These are the activations of a small neural network, seen along a few directions. Each row is one input.
Each table varies a few parts of the input and shows all the possible inputs, shuffled.
Descriptions start from the smaller parts, as in this example, which fits no table here: one of 8 places around a ring, together with either a single point or one of 11 places along a line or (one of 3 separate values, together with one of 4 places along a line).
Shared parts are said once, and a part with two or three values counts as separate values.
In the rows, 128 means zero.

Table:
r1: [143 153 161 122 121 136 174  89 127  84 158 138 161]
r2: [ 93  97  81 113 129  72  83 196 194 139 113 144  80]
r3: [146 137 170 141 122 136 157  94 125  82 122 103 165]
r4: [ 88  96  87 127 124 117 111 218 101 168 125 157  65]
r5: [132 130  52 154 141 126  65 198 112 174 111 157  64]
r6: [139 119 155 147 134 146 140  77 117 109 127 113 171]
r7: [148 154 177 136 121 124 158  91 123  88 149 126 160]
r8: [114 138 103 115 135 134  75 215 172 208 103 145  59]
r9: [142 128 145 119 136 144 156  68 121 105 159 146 170]
r10: [135 114 147 136 144 155 158  71 119 109 114 102 166]
r11: [ 86 127  63 100  88  96  83 171 121 212 116 122  70]
r12: [148 135 166 131 130 139 172  96 123  87 109  85 160]
r13: [150 135 158 124 138 138 132  80 110 101 158 125 173]
Question: Describe the family of inputs behind these rows.
Answer: either one of 5 separate values or (one of 2 separate values, together with one of 4 places along a line)
Question: Which other rows does r12 become when the place on the line of 4 takes its other values? List them by row number.
Answer: r1, r3, r7
Question: Which other rows does r10 become when the choice among 2 separate values takes its other values? List them by row number.
Answer: r12

Table:
r14: [ 96 114 105 137 110 119 112 182 128 171  61  76  77]
r15: [116 102 108 117 143  82 117 191 192  88 152 190 105]
r16: [140 134 123 132 138  92 101 181 203 115 112 145 101]
r17: [108 136 108 112 114 130 109 177 151 189  94 112  82]
r18: [134 130 141 133 150 122 106 186 211 134  84 119  97]
r19: [137 141 163 102 108  94 151  76 178  84 135 103 170]
r20: [162 148 181 143 142 168 164  88 123 115 112 106 160]
r21: [123 111 179 123 117 110 161  88 161  89  77  38 165]
r22: [152 140 176 134 133 135 156  91 107  89 167 153 164]
r23: [141 122 147 132 137 128 175  89 105  69 183 176 164]
r24: [ 99 127 102 103 106  97 102 182 136 164 150 156  88]
r25: [119 130 174  95 109  91 149  85 170  78 162 123 173]
r26: [134 126  96 129 146 154 138 108  58 104 186 183 146]
r27: [142 128 127 171 139 188 132 112  56 133  86  77 139]
r28: [124 121 135 124 140  88  98 190 196 108 139 165 103]
r29: [154 123 178 166 137 155 170  97  99 102  83  67 162]
r30: [111 123  94 123 122 132  95 124  81 178 162 162 113]
r31: [143 144 123 137 141 163 121 109  63 125 174 158 144]
r32: [120 132 100 132 130 165 102 120  97 204 106 118 108]
r33: [133 135 182 100 120 124 155  81 186 104 107  76 167]
r34: [ 92 107  75  95 107  90 120 182 131 144 162 181  91]
r35: [108 110  98 156 125 154 105 126  72 186  72  83 104]
r36: [103 103  67 116 125 126 112 123  77 158 175 187 114]
r37: [106 114 145  95 114  84 168  84 169  58 178 147 174]
r38: [127 135  82 131 120 135  97 115  89 185 135 143 111]
r39: [123 106 139 156 148 109 110 191 188 118  55  80  92]
r40: [153 151 129 147 146 198 128 105  80 151 119 112 139]
r41: [159 155 111 146 137 168 124 100  72 131 148 137 141]
r42: [168 153 163 143 132 138 159  83 115  95 140 133 161]
r43: [115 139  90 111 104 100 105 173 144 170 123 136  86]
Question: Describe the family of inputs behind these rows.
Answer: one of 5 places along a line, together with one of 6 places around a ring
Question: Changing only the place on the line of 5 turns r17 into r43. The same change can be made to r32. Which row results?
Answer: r38
Question: Which other rows does r14 become when the place on the ring of 6 takes its other values? List them by row number.
Answer: r21, r27, r29, r35, r39
Question: Which other rows does r27 become when the place on the line of 5 takes its other values? List them by row number.
Answer: r26, r31, r40, r41

Table:
r44: [144 149 172 117 113 134 149  94 147 132 110  87 152]
r45: [110 115 124 134 119 144 141 105  89 145 100  85 131]
r46: [129 130 154 129 113 137 169  70  82 100 134  95 168]
r47: [152 134 188 141 136 123 167 110 157  58 114  98 161]
r48: [115 107 111 135 142 102  95 199 178 137  87 120  84]
r49: [146 149 186 106 119 127 165  54 149  82 163 120 191]
r50: [126 114 128 147 142 120 114 169 173 122  75  97 109]
r51: [144 136  99 159 147 174 100 137  90 167 106 125 111]
r52: [169 143 155 137 153 158 164  46  85  67 196 175 195]
r53: [149 158 180 113 114 130 157  74 146 106 131  97 168]
r54: [ 91 131  69  83 104  79  78 213 178 190 151 183  59]
r55: [ 92 101  77 124 118 118  96 155 104 177 107 116  92]
r56: [169 157 159 152 143 175 154  82  73 106 144 126 163]
r57: [111 130 103 108 119 110  85 161 167 184 104 118  91]
r58: [149 144 176  98 124 113 167  37 158  66 185 145 200]
r59: [ 72 101  42  99 102  87  89 207 115 183 154 182  60]
r60: [129 144 150 119 120 136 129 110 152 151  97  88 131]
r61: [125 121 145 133 112 141 161  90  83 126 112  86 153]
r62: [165 149 151 157 141 179 147 103  74 132 122 117 147]
r63: [104 108  94 135 118 136 114 125  99 161  96  93 116]
r64: [ 96 107  76 111 127  71  90 249 189 144 135 184  52]
r65: [ 98 131  85 103 109  92  77 189 173 194 124 152  69]
r66: [133 120 157 147 142 129 139 147 163 104  79  89 125]
r67: [102 107  93 130 132  84  88 226 184 148 107 154  63]
r68: [150 142 129 158 149 182 127 118  80 151 110 117 125]
r69: [148 125 180 145 135 127 159 130 159  85  92  89 146]
r70: [111 129  48 122 131 125  74 220 106 188 162 215  55]
r71: [123 137 120 119 119 128 103 131 163 168  93  95 115]
r72: [118 128  63 141 136 138  73 196 101 192 136 183  65]
r73: [ 78 101  58 118 107 100  88 183 110 187 127 151  71]
r74: [167 148 165 145 147 172 162  62  76  82 175 149 186]
r75: [127 121 160 121 117 134 177  51  85  76 166 118 191]
r76: [153 121 184 126 145 105 177  76 169  20 167 148 193]
r77: [130 116 150 114 122 120 178  33  94  60 187 143 200]
r78: [132 129  82 147 147 156  81 167  95 182 117 148  86]
r79: [150 125 194 133 140 120 174  91 160  35 146 122 185]
Question: Describe the family of inputs behind these rows.
Answer: one of 4 places along a line, together with one of 9 places along a line
Question: Changing only the place on the line of 4 turns r52 into r76. The same change can be made to r62. Which row results?
Answer: r69
Question: Which other rows does r65 become when the place on the line of 4 takes its other values? List them by row number.
Answer: r67, r72, r73

Table:
r80: [ 98 113  72 128 120 129  83 174 119 201  91 115  75]
r81: [139 132 162 117 125 144 174  46  94  86 171 132 190]
r82: [114 117  78 142 138 129  85 207 117 172 114 154  68]
r83: [163 147 162 134 128 138 164  60  96  77 162 130 184]
r84: [115 129  85 133 131 139  87 191 126 194 103 137  71]
r85: [145 130 206 111 127  92 178  90 214  33 126  96 184]
r86: [147 132 161 139 130 160 167  46  96 104 114  82 182]
r87: [ 91 120  66 106 103 102  95 181 112 184 143 161  76]
r88: [159 146 186 143 141 171 163  61 104  97 133 103 182]
r89: [114 125  65 126 128 116  83 184 124 175 136 170  76]
r90: [156 136 178 153 147 161 160  78  96  77 144 122 177]
r91: [ 96 109 116 104 117  54  96 218 238 136 100 134  73]
Question: Changing only one part turns r82 into r90. The same change can be made to r89. Which row results?
Answer: r83
Question: Describe the family of inputs behind these rows.
Answer: one of 2 separate values, together with either a single point or one of 5 places along a line
Question: Which other rows does r80 become when the choice among 2 separate values takes its other values? List them by row number.
Answer: r86

Table:
r92: [107 134  80 108 122 124  70 169 145 210 126 152  78]
r93: [145 122 119 143 144 161 145  46  49  96 181 157 181]
r94: [131 116 123 146 132 168 144  30  44 121 131  94 181]
r95: [ 92 102  66 119 130 106  87 191 126 164 147 180  77]
r96: [141 154 189  99 111  90 144 120 212  99 131 113 147]
r97: [107 127  83 139 104 157 122 150  33 195 112 112  91]
r98: [135 166  92 125 109 168 105 144  57 216 140 147  92]
r99: [ 79  94  71 122 117 112  88 174 121 190  98 118  77]
r100: [142 129 175 121 128 129 187  84 119  58 168 140 180]
r101: [128 114 118 135 150  98  98 189 217 113  90 127  97]
r102: [118 112  82 150 153 138  73 200 137 176  99 148  71]
r103: [152 133 190 140 143 104 147 152 203  65 103 108 140]
r104: [115 115 180 113 106  78 161 125 187  79 102  78 146]
r105: [169 134 133 174 168 194 131  57  60 109 132 124 173]
r106: [157 155 132 132 136 180 127  26  69 143 160 129 181]
r107: [ 90  97 109 108 112  72 114 164 200 127  89  98 102]
r108: [127 122 176 110 118  72 161 142 192  53 152 141 147]
r109: [102 105 104 105 125  65 113 180 205 101 138 161 103]
r110: [120 134  79 136 117 149 122 166  37 170 161 175  91]
r111: [146 145  94 167 141 182 108 176  49 182 112 142  84]
r112: [117 136 117  94 118  84  95 158 225 147 118 132 104]
r113: [129 123 180 123 115 135 187  68 115  84 118  77 179]
r114: [167 141 190 151 152 161 172  95 131  70 119 107 171]
r115: [155 162 189 110 120 147 170  64 139 105 147 112 179]
Question: Describe the family of inputs behind these rows.
Answer: one of 4 separate values, together with one of 6 places around a ring
Question: Which other rows does r93 become when the choice among 4 separate values takes its other values? List them by row number.
Answer: r94, r105, r106
Question: A walk changes only the place on the ring of 6. It starts at r109 and steps to r108. List the rest of the walk in order.
Answer: r100, r93, r110, r95
